These are the activations of a small neural network, seen along a few directions. Each row is one input.
In each table, some parts of the input vary, and every possible input appears once, in random order.
Descriptions start from the smaller parts, as in this example, which fits no table here: line(4) and (point or line(9) or (values(3) and ring(8))).
Shared parts are said once, and a part with two or three values counts as separate values.

Rows:
row 1: [-11  -4 -29  -4 -21 -27 -14  12  -8  56  23 -18  43 -21 -19  12]
row 2: [ 46  -6  25  25  22 -56 -17 -76  45  11  19 -61 -76  -7 -37 -46]
row 3: [ 69 -64  38  43   6  11  69 -51  18 -73 -21 -36 -33 -24  22  10]
row 4: [ -5  29  18 -23  -2  -9 -32  38 -10  42 -32  30  47  -1 -30 -18]
row 5: [-34   2  -2  -4   5  33  51   9 -48 -50  -6  45   7  -4  31   9]
row 6: [ 48 -15  49  29   8 -33  -7 -63  -6  24 -11 -91 -47 -15 -49 -29]
row 7: [-10   6 -76 -25  23 -30  -6 -34   6  31  31  27  -2  -5   2  -8]
row 8: [ -2  48  -1  -5  -3   1 -13   4 -36  21 -35  33  42  14 -35 -19]
row 9: [ 24 -49  81  35   2  -2  43 -48  -3 -49  25 -69 -74   2 -18 -10]
row 10: [-20  -8 -57 -15  -3 -40 -31   3  39  38  45  17   0 -13 -15  -1]
row 11: [-12  37 -64 -20  36 -21 -12 -34   3  14 -14  61   7   4   1 -16]
row 12: [ 88 -31   2  39  10 -19  18 -75  21   5 -59 -57  -6 -38  -3  -6]
row 13: [-14  42  13  -5 -22  39 -17  29 -23 -30 -19  21  12  44  16   2]
row 14: [-19   8   5  -5  -9 -14 -33  50   6  70  -5   8  39  -5 -24  11]
row 15: [-37 -41   4  -2 -15  14  35  43  -6 -31  57   0   6 -15   6  33]
row 16: [ -6  49 -29 -13  17 -17 -33  -8   9   8  -8  77   3  23 -35 -24]
row 17: [-28 -31 -15 -10   2  22  58  11 -41 -37  39   9  -1 -10  25  20]
row 18: [ 78 -36  15  34  -7  18  29 -56  30 -41 -41 -72 -26 -10  36  10]
row 19: [-23 -11 -16  -6 -31  16 -14  38   6   1  40 -35  10   7  30  36]
row 20: [ -3   7 -48 -16   0 -14  15 -24 -40  44   4 -11  36 -12   2   1]
row 21: [ -9  36 -36 -11  15  -2   7 -21 -45  23 -41  21  44  -3   3 -11]
row 22: [-52 -22  37   0  -3  28   7  79  12 -11  32  29   3  -3   5  31]
row 23: [-29  17  30   3 -12  39  29  33 -36 -54  -1  57   5  20  -6   0]
row 24: [-12  25  -6 -31  15 -23 -52  29  33  29  -8  69   9   8 -31 -26]
row 25: [-36   0  51 -16  -5  36  10  66  -7 -36   4  53   9   0   3   3]
row 26: [-28   3 -21 -13   4 -29 -52  40  52  56  17  43  -1  -1 -24  -2]
row 27: [-19  28  35 -21 -19  29 -35  62   2 -13 -16  17  16  27  23   4]
row 28: [  36  -22   58   27   -8    3    6  -51    8  -22    4 -107  -66   16
   -4   -9]
row 29: [-15  -5 -34 -12 -10  28  11   0 -34  -5  22 -28   9  11  49  23]
row 30: [ 88 -26 -20  32  31 -39   7 -82  71 -10 -29 -32 -42 -28  -3 -24]
row 31: [-32   5  15  -3 -23  22 -33  73  20  15  10  -7   9  18  27  35]
row 32: [-21  28 -21  -7  -1  36   4   2 -39 -24 -25   7  16  22  51   9]
Question: The inputs of row 2 and row 9 match in every part but one. If row 16 is changed in the same way as row 2 into row 9, which row does it become?
Answer: row 23
Question: What is each input in this table made of?
Answer: line(4) and (values(2) or ring(6))
Question: Change only the values(2) part in row 28. List by row number the other rows that result.
Answer: row 18
Question: Start at row 13 and move only the ring(6) part, one step at a time. The first step leads to row 27. Which rows follow, in order?
Answer: row 31, row 19, row 29, row 32

Rows:
row 33: [-13  30 -23 -11   8 -18 -40   0   5  44  -7   4   5  11  -7 -11]
row 34: [-39  19  25  -8 -10  25   9  42 -27 -28  17  31   3  20  -5   3]
row 35: [-22  14  16 -10  17  10   4  26   2 -15 -17  60   5   3  -2 -11]
row 36: [-28  -5 -44 -24  22   2  18   9 -13  -8  13  62  12 -15  21  10]
row 37: [-11   1  20  -2 -12 -22 -40  37  27  49  17   0   5  -6 -38  -4]
row 38: [ 46 -53  38  40   2  -8  25 -46  44 -35  17 -74 -69 -10   5   5]
row 39: [-14  26 -41 -18  11 -20 -32  -7   4  50   3   3  10   7   1  -5]
row 40: [-16  -6   2  -2  -9 -27 -34  33  26  54  24  -2   9  -9 -34   4]
row 41: [ 42 -60  17  37   4 -12  31 -52  43 -36  29 -82 -65 -23  11   9]
row 42: [-26   9  -4  -9  19   9   9  21  -2 -11  -9  62   6  -2   4  -2]
row 43: [-46  12   8  -8 -10  25  14  36 -32 -24  26  32   6  18   1  11]
row 44: [  62  -23  -22   26   11  -29   47 -101  -19   -7  -19  -67  -13  -32
   13  -17]
row 45: [-13  20 -57 -31  14 -23 -24 -14   2  54  17   0  16   3  10  -3]
row 46: [ 40 -68  -3  29   4 -17  36 -58  40 -39  44 -89 -58 -37  20   9]
row 47: [ 69  -7  28  30  15  -5  23 -79 -11 -14 -51 -54 -25  -7 -18 -24]
row 48: [-27   1  11  -1 -24  43   9  51 -28  -9  -7  -7  33   9  36  35]
row 49: [ 57 -44  74  30  -2  -2  11 -33  41 -39   0 -60 -71   8  -5 -11]
row 50: [-20 -14 -17  -6  -5 -33 -27  28  24  58  34  -5  15 -13 -29  11]
row 51: [ 73  -4  43  23  13   1  14 -72 -10 -20 -57 -49 -26  -2 -25 -30]
row 52: [-20   8  31   0 -22  43   1  55 -24 -14 -13  -5  31  13  29  27]
row 53: [ -5   6  37  -6 -16 -18 -45  40  27  42  11   1   2  -4 -41 -12]
row 54: [-12  12  49  -2 -21  41  -6  59 -21 -20 -18  -4  30  15  23  18]
row 55: [  4  23 -58  -9   6  -6  -6  -7   4   9  -8  48  26   4   2  -3]
row 56: [  5  33 -18  -4   0  -4 -21  -1  10  -2 -27  48  19  12 -12 -11]
row 57: [-31  -7  -9  -7 -27  42  16  46 -33  -6   2  -9  35   5  43  40]
row 58: [  4  28 -38  -4   4  -5 -14  -4   7   4 -19  48  22   8  -6  -6]
row 59: [-53  -6 -28 -21 -11  22  23  21 -43 -20  49  31  15   9  18  18]
row 60: [-50   4 -10 -12 -10  24  19  29 -37 -21  36  32   9  14   9  16]
row 61: [ 63 -16  -5  33  13 -20  40 -94 -15  -7 -32 -62 -18 -22   1 -16]
row 62: [-17  16  34 -14  14  11  -2  30   5 -20 -23  58   5   6  -8 -21]
row 63: [  7  16 -77 -20   8  -8   1 -12  -1  11   5  46  31  -3  11  -2]
row 64: [ 65 -11  12  34  15 -12  32 -87 -13 -10 -43 -58 -22 -13  -9 -19]
row 65: [-34 -17 -30 -20 -31  38  24  40 -39  -5  13 -12  40  -1  51  40]
row 66: [  7  36   1  -8  -4  -4 -28   2  12  -9 -33  47  18  14 -18 -17]
row 67: [ 51 -48  57  37   1  -5  18 -40  43 -37   8 -67 -71   0   0  -2]
row 68: [-21 -23 -36 -17  -2 -39 -21  23  20  59  46  -9  22 -19 -22  15]
row 69: [ -5  36   9 -11   0 -14 -54  11   6  28 -21   6  -2  14 -19 -25]
row 70: [-10  34  -7  -9   4 -16 -47   5   6  36 -15   5   1  13 -13 -18]
row 71: [-29   3 -24 -14  21   6  14  16  -7  -8   0  63   8  -8  12   5]
row 72: [-32  24  42 -12 -11  24   4  47 -24 -33  10  30   2  22 -11  -5]
Question: The inputs of row 57 and row 54 match in every part but one. If row 50 is changed in the same way as row 57 into row 54, which row does it become?
Answer: row 53
Question: What is each input in this table made of?
Answer: line(5) and (values(2) or line(6))
Question: Change only the line(5) part in row 42. List by row number the other rows that result.
Answer: row 35, row 36, row 62, row 71
Question: Which other rows agree with row 64 in the line(5) part? List them by row number.
Answer: row 33, row 38, row 40, row 42, row 43, row 48, row 58
Question: Change only the values(2) part in row 61. List by row number the other rows that result.
Answer: row 41

Rows:
row 73: [-78  13 -11 -28 -18  25 -15  88 -31  30  26  28  46   5  22  33]
row 74: [-46  52   8 -17 -14  16 -45  76  -2  17 -14  76  40  27 -19   1]
row 75: [-55   7 -64 -30 -14  19   4  54 -25  17  31  53  54   4  27  36]
row 76: [ 45 -26  38  29   6  11  48 -47 -11 -48 -24 -34 -27 -12   6  -8]
row 77: [ 35 -52  47  31   0   8  29 -24  35 -54  13 -50 -61 -10  10   6]
row 78: [ 30 -34  30  30  -1   3  42 -52  -5 -46  12 -59 -47  -4   4  -1]
row 79: [-45  33 -70 -36  12  -2  -4  24 -15   4  12  91  41   0  12  -1]
row 80: [ 51   7 -21  12   6 -19 -10 -63   3  23 -40 -44  -2  -7   1 -16]
row 81: [ 45  -1  12  20   7  22  36 -52 -23 -40 -43 -39 -11   3  30  -3]
row 82: [-61  32  23 -36 -30  26 -40 100 -20  20  17  43  45  25  -6  11]
row 83: [-53  46 -20 -37  20   0 -27  43 -11  19  -4 103  23  18 -17 -16]
row 84: [ 38 -21  -1  21   6 -39  -3 -59  21  23  19 -66 -39 -13 -26 -15]
row 85: [ 54 -15   5  20  12 -33   1 -57  19  19 -22 -43 -14 -22 -27 -19]
row 86: [ 41 -40  23  22   6 -37 -15 -29  65  17  17 -60 -49 -17 -15  -7]
Question: What is each input in this table made of?
Answer: ring(6) or (values(2) and line(4))
Question: Start at row 77 and move only the line(4) part, one step at a time. The first step leads to row 78. Which rows follow, in order?
Answer: row 76, row 81
Question: List by row number the other inputs of the same sort as row 74.
Answer: row 73, row 75, row 79, row 82, row 83
